Each row below holds a small network's activations on one input, seen along a few directions.
In each table, some parts of the input vary, and every possible input appears once, in random order.
A made-up example of a description, with smaller parts first: line(6) and (point or ring(9) or (values(3) and ring(8))).
Shared parts are said once, and a part with two or three values counts as separate values.
In the rows, 128 means zero.

Other details of the inputs vary at random and push rows far along three fixed directions, the same in every table; ignore that.

A family of inputs:
x1: [111 102 128 142 104 102 136 123 125 174 125 140 146 131]
x2: [ 69  73  95 145  91 136 165 131 184 122 138 200 118 123]
x3: [117 116 110 140 127 105 153  97 168 147 120  84 123 104]
x4: [128 149 135 148 140 110 138 116 145 133 120  75 130 120]
x5: [100 137 100 132 153 124 146 111 168 110 131  96  96 115]
x6: [152 112 133 107 117 135  94 131  88 140 121 152 150 137]
x7: [173 151 126  99 125 130 111 115  97 143 133  90 132 104]
x8: [ 81 162 143 168 168 129 144 159 161  75 131 113 104 158]
x9: [134  90 143 120  99 146 140 140 116 134 127 205 149 152]
x10: [167 106  91  72 125 113 114  76 129 158 127  73 116  75]
x11: [111 197 155 159 171 132 152 152 147  81 140  74  99 140]
x12: [125  98 116 125 106 141 119 128 118 136 129 187 145 131]
x13: [ 87 180 145 171 151 131 152 161 152  84 143 113 107 138]
x14: [106 139 106 129 135 115 140 124 164 116 141  83  99 102]
x15: [159 135  95  95 124 126 117  87 122 149 133  94 124  82]
x16: [ 95 124 116 152 130  93 156 114 161 157 129  93 118 118]
x17: [180 175 148 114 150 141  81 128  62 128 114 105 145 132]
x18: [181 122 145 104 125 143  92 121  71 143 112 160 156 141]
x19: [149 138 112 101 127 119 124 109 131 140 133  80 114  94]
x20: [161  96 113  96 108 138 103 105  95 153 116 160 147 118]
x21: [134  79 137 120  91 149 128 137 116 137 125 222 153 153]
x22: [185 150 134  87 141 125 117 104 106 139 126  72 124 108]
x23: [ 72 119 102 147 114 123 159 145 181 111 145 131 104 116]
x24: [ 94 136 146 157 118 144 144 168 130 104 137 178 136 151]
x25: [ 83 170 147 180 157 144 139 168 145  81 134 143 114 158]
x26: [161 152 129 105 150 119 122 110 125 128 131  64 113 112]
x27: [146 172 186 163 142 128 105 164  85 127 113 117 166 168]
x28: [ 80 105  90 138 119 128 140 126 165 118 133 145 113 117]
x29: [125  81 161 132  86 155 131 168 106 127 128 240 158 173]
x30: [ 78 102 128 149 129 129 153 151 167 100 133 159 115 150]
x31: [147 115 126 110 123 138 100 123  98 138 118 148 140 134]
x32: [138  91 136 129 107 106 135 113 111 179 118 145 151 142]
x33: [161 161 181 130 148 137  98 166  81 109 125 127 142 167]
x34: [171 127 149 106 117 142 115 129  89 139 125 154 149 135]
x35: [114 194 163 157 164 129 134 166 134  85 136  88 109 150]
x36: [ 90 179 174 196 157 118 138 169 139  95 123 103 133 162]
x37: [ 86  57  82 127 100 133 164 107 178 131 126 190 117 114]
x38: [165 152 169 121 131 139  89 159  70 123 126 133 151 154]
x39: [139 147 179 139 137 142  93 180  74 107 125 161 155 176]
x40: [170 161 144 111 159 126  94 124  93 126 120  86 131 132]
x41: [127  66  93 104 102 136 142  95 149 148 127 178 129 111]
x42: [ 81 135 116 154 122 126 162 144 174 101 145 124 104 120]
x43: [134 100  68  91 120 110 125  77 157 151 129  82 106  72]
x44: [ 84  88  90 126 112 118 146 120 175 123 137 136 107 107]
x45: [153 114 130 115 122 144 114 121 107 137 122 166 141 134]
x46: [147 170 116 120 160 125 137  98 145 120 132  64 102 103]
x47: [133 100 130 129 107 102 130 111 111 182 121 129 147 126]
x48: [161 116  86  82 132 122 114  72 129 154 120  83 115  82]
Each input here is: line(4) and (values(2) or ring(10)).
Changing only the line(4) part turns x28 into x5. The same change can be made to x39. Which row results? -> x30
Changing only the line(4) part turns x15 into x2. The same change can be made to x7. Which row results? -> x42
Which other rows agree with x40 in the line(4) part? List them by row number. -> x4, x10, x16, x18, x21, x29, x33, x34, x35, x45, x48

A family of inputs:
x49: [115 125 141 143 124 118 139 137 139 133 128 129 130 136]
x50: [116 117 119 135 123 113 144 117 146 144 127 120 122 122]
x51: [132 104 102 109 116 128 126 109 136 138 129 131 123 106]
x52: [113 133 133 147 129 117 132 130 129 137 125 118 133 132]
x53: [176 140 147 101 129 139  95 131  77 136 122 128 146 136]
x54: [129 135 144 134 131 143 128 143 121 111 127 152 132 147]
x55: [123 169 124 143 153 106 138 117 146 127 131  48 112 105]
x56: [125 126 131 131 129 136 122 135 124 118 126 145 130 136]
x57: [130  83 105 105 100 137 141 112 142 141 132 171 131 115]
x58: [124 124 133 137 121 116 136 130 134 138 127 119 134 127]
x59: [157 151 117 108 146 124 105 107 112 133 127  82 121 105]
x60: [126 126 123 123 128 129 115 132 121 126 129 134 129 129]
x61: [176 145 153 109 135 142  97 130  79 130 118 130 145 139]
x62: [126 126 141 132 124 142 129 143 122 113 127 158 132 144]
x63: [127 118 138 128 119 142 133 142 125 117 131 166 133 140]
x64: [161 209 153 139 177 111 112 120 100 130 123  32 120 125]
x65: [126 124 135 136 120 119 136 128 136 138 130 121 133 130]
x66: [125 119 101 120 121 105 140  96 148 155 126  86 124  94]
x67: [131 119 139 121 115 141 127 147 117 121 134 165 136 142]
x68: [112 124 109 136 126 110 142 108 148 148 129  99 122 109]
x69: [107  96  94 123 111 105 155  97 170 152 134 110 112  97]
x70: [121 140 144 144 139 137 116 147 117 110 125 149 133 150]
x71: [122 125 135 136 129 140 123 141 124 116 125 158 134 146]
x72: [163 138 140 107 129 139 115 128 100 129 130 128 135 127]
x73: [123 128 130 127 127 134 119 141 122 120 130 140 129 135]
x74: [134 102  94 107 119 125 125  97 140 143 126 129 124 103]
x75: [135  86  93  98 103 129 131 100 140 147 129 141 124  99]
x76: [124 133 142 137 132 142 126 145 122 111 126 155 133 149]
x77: [ 34 156 133 200 169 117 169 166 195  71 134 112  93 159]
x78: [126 128 141 127 122 140 125 149 117 115 130 155 133 145]
x79: [128 121 137 127 120 141 127 141 121 117 129 157 131 140]
Describe the family of inputs behind these rows. -> point or ring(10) or (line(4) and line(5))
Change only the line(5) part in x51. List by row number the other rows that result. -> x59, x72, x75, x79
A walk changes only the ring(10) part. It starts at x69 and steps to x50. List the rest of the walk in order. -> x64, x68, x52, x66, x55, x58, x65, x49

A family of inputs:
x80: [140  68  61  81 102 153 125  91 133 118 138 160 115  70]
x81: [ 96 141  83 136 152 118 111 117 145 131 134  91  99 104]
x82: [100  17 106  95 122 148 165 107 196  96 121 191 102 145]
x83: [106 135  76 148 157 110 130 101 146 117 124  97  98  81]
x84: [120 150 121 131 132  97 167 124 143 136 159  57 105 110]
x85: [127 153 124 131 134  88 134 112 136 154 129  24  91  84]
x86: [131 113 154 134 108 164 142 152 118 128 125 240 152 166]
x87: [142 177 170 130 219 129 123 139 138  70 116  79  87 181]
x88: [160 200 162 126 157 159 100 141  74  98 124 143 149 166]
x89: [198 150 106  53 141 148  63  98  65 150 127  85 129 104]
x90: [151 169 114 138 153 108 152  75 155 155 131  42 111  75]
x91: [129 174 168 137 135 129 140 178 118 111 146 111 128 173]
x92: [ 93 113 115 114 121 164 110 157 142  83 140 181 121 130]
x93: [ 83 183 167 180 150  97 159 167 154 114 139  85 111 159]
x94: [ 91 156 141 199 151 116 164 134 174 129 125 114 142 142]
x95: [113  99 102 112 109  88 119 116 151 161 131 109 131  89]
x96: [146 113 112 101 129 131  62 107  73 167 104 125 168 128]
x97: [124  49 106 115  82 122  85 123 110 166 133 206 144 124]
x98: [ 65 150 117 173 162 136 144 173 139  80 138 166 113 142]
x99: [104 112  99 145 113  91 178  75 170 167 129  60 136  90]
x100: [117  50 107 138  76 147 118 104 114 169  99 244 184 147]
x101: [110  90 154 114  85 139 109 184 113 118 139 217 152 172]
x102: [ 75 107 127 144 105 118 198 125 166 132 156 131 110 116]
x103: [201 110 142  55  85 138 103 119  93 154 124  91 128  92]
x104: [ 74 159  98 191 167 130 122 144 140 105 106 108 119 134]
x105: [ 71 159 135 155 157 146 117 178 125  94 146 149 115 160]
x106: [146 121 160 126 112 160  77 178  93  78 144 186 144 160]
x107: [225 161 129  86 141 149 128  97 120 144 139  70 132  74]
x108: [133 185 118 149 164 125 156 105 155 122 135  97 100 105]
x109: [ 69  86  74 136 105 113 133 124 179 117 153 138  96  94]
x110: [112 161  98 154 151 108 147  67 175 151 115  68 115  94]
x111: [196 191 151 106 165 167  71 156  35 109 117 120 142 148]
x112: [103  50 105 128 153 100 155  94 179 129 100 146 103 146]
x113: [114 113 153 174 110  96 140 162 121 148 120 139 157 174]
x114: [198  85 148  79  85 141 124  81  83 199 120 177 166 103]
x115: [143 116 196 138  97 157 153 185  90  92 138 201 167 176]
x116: [ 65  86 108 126  86 101 171 135 180 141 143 133 100 109]
x117: [101 179 153 169 157  99 102 161 123 122 111  52 141 129]
x118: [ 90 129 156 156 107 137 173 195 168  79 149 153 121 150]
x119: [202  94 127  88 176  98  89  64 104 164  73  67 137 136]
x120: [192 153 152 116 126 150 136 124 100 140 131 132 147 131]
x121: [175 188 193 113 137 130 102 175  67 118 125  79 132 154]
x122: [151 190 147 148 158 128 129 103 125 143 109 106 124 125]
x123: [179  49 119  55  59 137 153  85 103 191 136 174 157 102]
x124: [211 163 117  79 135 154  98  82  88 116 129 109 136  96]
x125: [ 61  83 114 179  90 109 207 134 192 139 141 165 120 131]
x126: [ 62 114 102 145 109 138 127 163 168  89 153 167 100 142]
x127: [160  64  75  68  75 143 120  74  98 184 109 220 166 111]
x128: [123  83  77  86 172 100 151  54 185 132 119  66  72 105]
x129: [172 180 140 141 149 138  95 114  80 137 104 127 138 142]
x130: [148 128  71  92 114 141 160  67 191 123 140  93  90  55]
x131: [138 162 199 159 133 122  94 170  69 147 104  99 162 171]
x132: [153 158 181 113 123 142  91 189  86  79 138 139 161 153]
x133: [ 42 152 134 216 152 117 110 174 161  87 128 110 111 167]
x134: [110 117 176 137 103 123 108 189  94 116 135 196 161 175]
Describe the family of inputs behind these rows. -> line(5) and (point or ring(10))
Changing only the line(5) part turns x87 into x119. The same change can be made to x86. Which row results? -> x110
Changing only the line(5) part turns x80 into x104. The same change can be made to x92. Which row results? -> x96
Change only the line(5) part in x91. List by row number the other rows that result. -> x84, x93, x113, x118
Change only the line(5) part in x100. List by row number the other rows that result. -> x88, x124, x127, x129
